These are the activations of a small neural network, seen along a few directions. Each row is one input.
In each table, some parts of the input vary, and every possible input appears once, in random order.
A made-up example of a description, with smaller parts first: one of 5 places around a ring, together with either a single point or one of 9 places around a ring or (one of 3 separate values, together with one of 6 places along a line).
Shared parts are said once, and a part with two or three values counts as separate values.

Other details of the inputs vary at random and push rows far along two fixed directions, the same in every table; ignore that.

Table:
r1: [-1.21  1.45 -1.28  1.25 -2.09 -1.56  1.82  0.46  4.59  0.14  0.48  1.36]
r2: [-4.32  0.17 -4.67  1.01 -1.51  1.23  2.46  0.70  6.71 -3.02  1.40 -2.39]
r3: [-0.10 -2.29  2.40  0.85  3.04  0.12 -0.53  2.12 -2.96 -2.39 -0.97 -5.42]
r4: [-1.70 -0.85  0.34  1.36  0.89  1.52  0.31 -0.41  2.04  0.21  0.46 -0.81]
r5: [ 1.24  4.23 -1.43 -0.41 -2.93 -1.23  1.00 -0.30  2.14  3.34 -1.39  4.09]
r6: [ 4.50 -1.58  4.11 -3.31  4.25  0.54 -3.71 -0.65 -4.72  3.13  0.29  2.83]
r7: [ 2.77 -2.76  3.87 -0.58  1.28  0.18  0.10  2.32 -3.96  0.07 -2.18 -0.56]
r8: [ 3.17 -0.47  3.99 -1.57 -0.93  0.69 -1.96 -1.72 -7.24  1.14 -1.30  3.49]
r9: [ 0.23 -4.08  3.76  0.01  1.97  1.55  0.12  1.01 -5.74 -2.77 -1.37 -1.04]
r10: [ 0.55  0.57 -0.28 -0.79  4.05 -1.63 -1.20  1.62 -0.84 -0.13  2.35 -1.34]
r11: [-0.47 -1.11 -0.83  1.29 -0.57 -0.21  0.57 -0.09 -1.64 -2.03 -1.49 -0.47]
r12: [-2.96 -0.56 -4.99  2.15  1.89 -1.81  1.69  1.21  4.82 -5.26  2.82 -0.36]
r13: [-0.22 -4.95  3.22  1.75  2.23  0.45  1.32  3.62 -1.59 -2.70 -0.60 -3.18]
r14: [-3.16 -1.87 -2.39  2.81 -0.51 -0.88  1.70  0.13  1.89 -4.09 -0.50 -2.28]
r15: [ 1.28  4.92  0.00 -1.16 -1.45 -1.02 -1.53 -1.67 -1.36  3.50 -0.44  1.83]
r16: [ 1.67  4.40 -2.95 -0.89 -0.07 -2.19  0.73  0.70  4.01  2.19  2.95  5.38]
r17: [-1.78 -2.24 -0.74  2.36  1.15  0.08 -0.17  0.27  2.27 -0.70 -1.10 -3.01]
r18: [-2.58 -0.21  0.10  1.38  1.81 -0.10  0.95  1.41  1.07 -2.14  0.64 -3.92]
r19: [-0.13 -1.55 -0.93 -0.38 -0.66  1.53  0.41  0.62  0.26 -1.88 -0.43 -2.45]
r20: [ 2.80  1.47 -1.44 -4.96  0.32  0.00 -2.09 -0.43 -1.49  2.32  1.72  3.99]
r21: [-1.91 -2.86 -1.46  0.67 -0.82  0.70  0.13  0.79  2.10 -2.74  0.62 -3.80]
r22: [-0.42 -0.49 -1.03 -1.11 -1.56  1.11  0.37 -0.80  1.08 -0.47  0.78 -0.51]
r23: [ 1.02  5.23  0.48 -1.56 -1.89 -0.64 -1.23 -2.11 -1.20  3.89  0.52  2.82]
r24: [-1.18  1.22 -3.79 -0.27 -2.56  0.55  0.65 -0.42  3.36 -0.20 -0.30 -0.79]
r25: [ 0.09  2.90 -0.61  0.24 -1.93  0.22 -0.90 -2.89  2.46  3.53  0.73  3.09]
r26: [-1.08 -5.68  3.37  1.52  2.97  1.02 -0.46  0.40 -1.18 -1.58  0.16 -3.98]
r27: [ 1.75  2.74  0.27 -1.43 -1.97  0.60  0.30 -1.60 -2.71  0.70 -1.07  4.14]
r28: [ 1.81  2.53  1.17 -1.28 -2.26 -0.48  1.03 -0.82  0.06  3.30  0.37  4.75]
r29: [ 2.99  1.62  4.37 -2.41  0.72  0.40 -2.17 -1.19 -6.00  2.98 -0.11  1.22]
r30: [ 1.36 -1.65  3.09 -0.10  2.39 -0.07 -1.97  1.50 -5.82  0.15 -2.06 -3.66]
r31: [ 0.51  3.10 -0.99 -0.19 -1.83  0.07 -0.82 -3.07  1.50  4.49 -0.24  3.14]
r32: [ 1.69 -5.31  2.56 -0.76  0.79  1.33 -2.25  1.17 -4.97 -1.29 -1.67 -3.72]
r33: [-3.42  0.04 -2.72  1.98 -1.27 -0.67  2.82 -0.91  3.91 -3.51  1.18 -0.22]
r34: [-3.02 -1.33 -2.43  2.92 -0.60 -2.00  2.32  2.19  5.40 -2.15 -0.37 -2.33]
r35: [ 0.23  5.25 -2.13 -0.40 -2.34  0.61  0.18 -3.16  3.76  3.98  0.13  4.10]
Description of these inputs: one of 5 separate values, together with either a single point or one of 6 places around a ring.
- Changing only the choice among 5 separate values turns r15 into r34. The same change can be made to r3. Which row results? => r7
- Which other rows agree with r33 in the choice among 5 separate values? List them by row number. => r8, r9, r11, r12, r14, r27
- Change only the place on the ring of 6 in r26. List by row number the other rows that result. => r4, r17, r25, r31, r35
- A walk changes only the place on the ring of 6. It starts at r19 and steps to r2. List the rest of the walk in order. => r22, r21, r32, r24

Table:
r36: [-2.04  0.09 -2.00  1.32 -0.34 -0.02  1.55  0.01  2.49 -2.34  0.39 -0.27]
r37: [-0.46 -2.65  0.63  0.54  0.66  0.63 -0.45  0.37 -1.32 -1.31 -0.46 -2.91]
r38: [-2.12  0.68 -1.91  1.51 -0.57 -0.45  1.74  0.13  3.28 -1.72  0.68 -0.06]
r39: [ 2.26 -0.68  4.13 -0.95  0.81  0.68 -1.49 -0.29 -4.98  1.93 -0.96  0.89]
r40: [ 1.90 -1.44  1.75 -1.45  3.41 -0.71 -1.79  1.59 -4.10 -0.05  0.58 -0.85]
r41: [ 2.42  2.67  1.26 -2.44 -1.52  0.98 -1.73 -1.90 -2.93  4.24 -1.19  3.27]
r42: [-1.31  0.43 -1.15  1.45 -0.66 -0.84  1.28  0.25  2.93  0.00 -0.12 -0.83]
r43: [-1.12 -1.28 -0.81  0.79  3.34 -1.26 -0.13  2.17  0.69 -2.59  1.52 -2.92]
r44: [ 2.70  4.40  0.02 -1.91 -2.77 -0.08  0.09 -2.06 -0.74  4.04 -0.59  5.80]
r45: [-2.16  0.69 -1.58  0.77 -0.72  0.12  1.09  0.00  3.06 -0.38  0.15 -1.49]
r46: [-2.06 -0.34 -1.50  1.37 -0.14  0.16  1.80  0.50  2.48 -2.56  0.37 -0.88]
r47: [ 2.95  4.21  1.12 -2.08 -2.17  0.32 -1.49 -2.57 -1.96  5.18 -0.89  4.54]
r48: [-0.53  0.38 -0.30 -0.37 -1.12  0.30  0.30 -0.51 -0.01 -0.55  0.24 -0.17]
r49: [-0.08  2.15 -1.59 -0.38  1.20 -1.71  0.31  1.15  2.02 -0.18  1.70  0.14]
r50: [ 0.70 -4.20  3.79 -0.34  2.58  1.33 -1.79  0.60 -5.35 -0.96 -1.37 -3.22]
r51: [-0.63  1.81 -2.13  0.04 -1.88  0.27  0.07 -0.85  2.02  0.89 -0.21  0.29]
r52: [ 0.17 -3.37  1.36  0.78  0.99  0.49  0.56  1.78 -1.47 -2.40 -1.23 -1.89]
r53: [ 0.58 -4.90  2.67  0.96  2.22  0.18 -0.67  1.35 -3.85 -2.50 -1.07 -2.67]
r54: [ 0.22 -4.13  2.22  0.35  1.23  0.76  0.20  1.69 -2.80 -2.46 -1.07 -2.82]
r55: [ 3.04  3.05  1.38 -3.09 -2.65  0.35 -1.03 -2.07 -3.14  3.55 -0.68  4.18]
r56: [ 0.61 -4.22  4.03  0.72  2.49  0.81 -0.86  1.61 -3.72 -1.03 -1.35 -3.75]
r57: [ 2.47 -1.30  2.67 -1.40  0.27  1.09 -1.37 -0.40 -5.55  0.39 -0.93  0.98]
r58: [-2.43  1.10 -2.30  1.80 -1.20 -1.18  2.08  0.04  4.80 -0.90  0.97 -0.32]
r59: [-4.01  5.75 -6.70  1.14 -3.44 -0.97  2.20 -2.39  9.02  0.69  1.45  1.51]
r60: [ 2.46 -0.31  1.91 -1.48 -0.54  0.85 -1.12 -0.75 -4.78  1.23 -0.96  1.74]
r61: [-1.48 -1.75 -1.38  0.81  2.27 -0.30  0.44  1.41  3.28 -1.83  2.28 -1.73]
r62: [ 0.37 -3.35  3.01  0.91  1.89  0.20 -0.14  1.35 -2.54 -0.95 -0.90 -2.87]
r63: [-2.24  0.28 -1.99  1.66 -0.79 -1.03  1.10  0.26  3.44 -0.81  0.27 -0.24]
r64: [ 0.26 -0.56 -0.62 -0.47  1.89 -0.13 -0.54  0.13  1.75 -0.36  1.93  0.39]
r65: [ 3.61  1.73  2.26 -2.99 -2.12  0.73 -1.62 -1.42 -4.48  3.45 -1.42  3.66]
r66: [ 1.98  0.37  3.06 -1.15  0.03  0.26 -1.01 -0.70 -3.86  2.11 -0.50  2.30]
r67: [ 0.04 -3.29  2.31  0.95  1.60 -0.08 -0.73  0.96 -2.73 -1.26 -0.65 -1.82]
r68: [-2.37  0.78 -1.56  0.72 -0.42  0.35  0.88 -0.25  2.74 -0.55  0.41 -1.47]
r69: [-1.24  2.19 -2.23  0.25 -1.70  0.35  0.49 -1.39  2.32  0.37  0.70  0.34]
r70: [ 0.73 -3.34  1.76 -0.09  1.36  0.34 -0.24  0.62 -3.52 -1.84 -0.98 -1.07]
r71: [-0.67  0.77 -1.02  0.60 -1.04 -0.89  1.08 -0.06  2.10  0.43  0.05  0.70]
r72: [-0.64  0.42 -0.76  0.04 -0.67  0.21  0.38 -0.18  1.34  0.69 -0.67 -0.72]
r73: [ 1.81  3.98 -0.46 -1.91  0.69 -0.93 -0.78 -0.02 -0.71  2.35  1.41  2.88]
r74: [-2.85  1.19 -3.68  1.10 -1.76 -0.44  1.35 -0.84  4.26 -1.88  1.06 -0.88]
r75: [-2.97  2.53 -5.20  0.74 -2.85 -1.15  1.88 -1.64  6.13 -1.25  1.16  0.05]
r76: [-2.09  1.14 -1.42  1.43 -0.24 -0.02  0.95 -0.31  3.53 -0.65  0.52 -1.34]
r77: [ 2.02  0.77  1.76 -1.54 -0.94  1.14 -0.89 -0.72 -2.87  2.01 -0.71  1.00]
r78: [-2.54 -0.78 -1.04  1.95  0.31 -0.62  0.94  0.20  2.36 -1.99  0.59 -1.21]
r79: [ 3.48  2.43  1.42 -2.60 -2.25  0.81 -0.86 -1.29 -3.50  3.30 -1.23  4.36]
r80: [-0.97 -1.97 -1.47  0.62  1.94 -0.52  0.39  1.79  3.44 -1.53  1.73 -1.52]
r81: [ 2.30  4.80  0.21 -2.35 -2.82  0.98 -1.02 -2.63 -1.69  4.21  0.03  4.43]
r82: [-2.51  0.68 -3.50  1.64 -1.37 -0.34  1.96  0.32  4.47 -1.92  0.22  0.08]
r83: [-1.53 -1.03  0.08  1.37  0.97  0.11  0.09 -0.01  1.21 -1.34 -0.04 -2.49]
r84: [ 2.41  4.56  0.38 -2.12 -2.56 -0.05  0.17 -2.29 -1.09  3.96 -0.38  5.90]
r85: [-0.10  0.07 -1.31 -0.42  0.99 -0.44  0.21  0.71  2.99  0.24  2.20  0.62]
r86: [ 0.73 -4.82  2.85  0.46  1.58  1.03 -0.87  1.98 -3.70 -1.57 -1.54 -4.12]
r87: [ 0.10  0.31  0.44  0.44  0.28  0.20 -0.69 -0.71 -0.24  0.50 -0.58 -0.52]
r88: [-0.30  1.02 -0.28  0.57 -0.66 -0.15  0.23 -0.24  1.78  0.82 -0.66 -0.21]
r89: [-1.78 -0.53 -1.44  1.37 -0.41 -0.01  2.01  0.86  2.69 -2.27  0.13 -0.84]
r90: [ 2.31  2.21  0.06 -2.54  0.37 -0.03 -1.86 -1.30 -0.34  3.05  1.36  4.29]
r91: [ 0.71 -4.30  1.40 -0.24  3.50  0.19 -1.43  1.88 -1.05 -1.24  0.71 -2.00]
r92: [-1.01  1.30 -2.31  0.43 -2.06  0.04  0.87 -0.19  2.52 -0.48 -0.02  0.87]
r93: [ 0.74 -4.18  2.05 -0.03  4.50 -1.00 -1.37  3.17 -3.12 -2.36 -0.03 -3.97]
r94: [ 2.30  3.85 -0.58 -1.96  0.45 -1.27 -0.79  0.18 -0.34  2.60  0.87  2.95]
r95: [ 2.70  3.48  1.40 -1.68 -1.45  0.17 -1.27 -2.37 -2.64  4.55 -0.39  4.32]
r96: [-1.85  0.39 -1.99  0.76 -1.00  0.14  1.58  0.03  2.50 -1.79  0.48 -0.55]
r97: [-2.69  0.96 -3.83  1.08 -2.15 -0.74  1.16 -0.17  4.71 -1.60  0.37 -0.97]
r98: [-1.38 -1.80 -0.89  1.92  0.18 -0.22  0.82  1.09  1.39 -2.43 -0.32 -1.45]
r99: [-1.51 -5.30  2.34  2.38  3.07  0.15 -0.22  1.78 -1.72 -3.38 -0.42 -5.20]
r100: [ 2.26  1.80  1.48 -1.52 -0.87  0.33 -0.87 -1.78 -3.24  2.42 -0.54  4.11]
r101: [ 0.29 -5.59  3.72  1.72  2.76  0.51 -1.12  2.35 -3.64 -2.00 -1.46 -4.37]
- What do these inputs look like to the network? => one of 6 places around a ring, together with either one of 2 separate values or one of 9 places around a ring
- Changing only the place on the ring of 6 turns r55 into r75. The same change can be made to r54. Which row results? => r60
- Changing only the place on the ring of 6 turns r46 into r82. The same change can be made to r73. Which row results? => r93
- Which other rows agree with r36 in the place on the ring of 6? List them by row number. => r43, r50, r57, r64, r69, r74, r78, r83, r99, r100
- Change only the choice among 2 separate values in r73. List by row number the other rows that result. => r61
- Change only the choice among 2 separate values in r93. List by row number the other rows that result. => r91
- A walk changes only the place on the ring of 9. It starts at r41 and steps to r51. List the rest of the walk in order. => r97, r92, r82, r98, r63, r101, r47
- Change only the place on the ring of 9 in r44. List by row number the other rows that result. => r42, r52, r65, r71, r72, r79, r86, r88
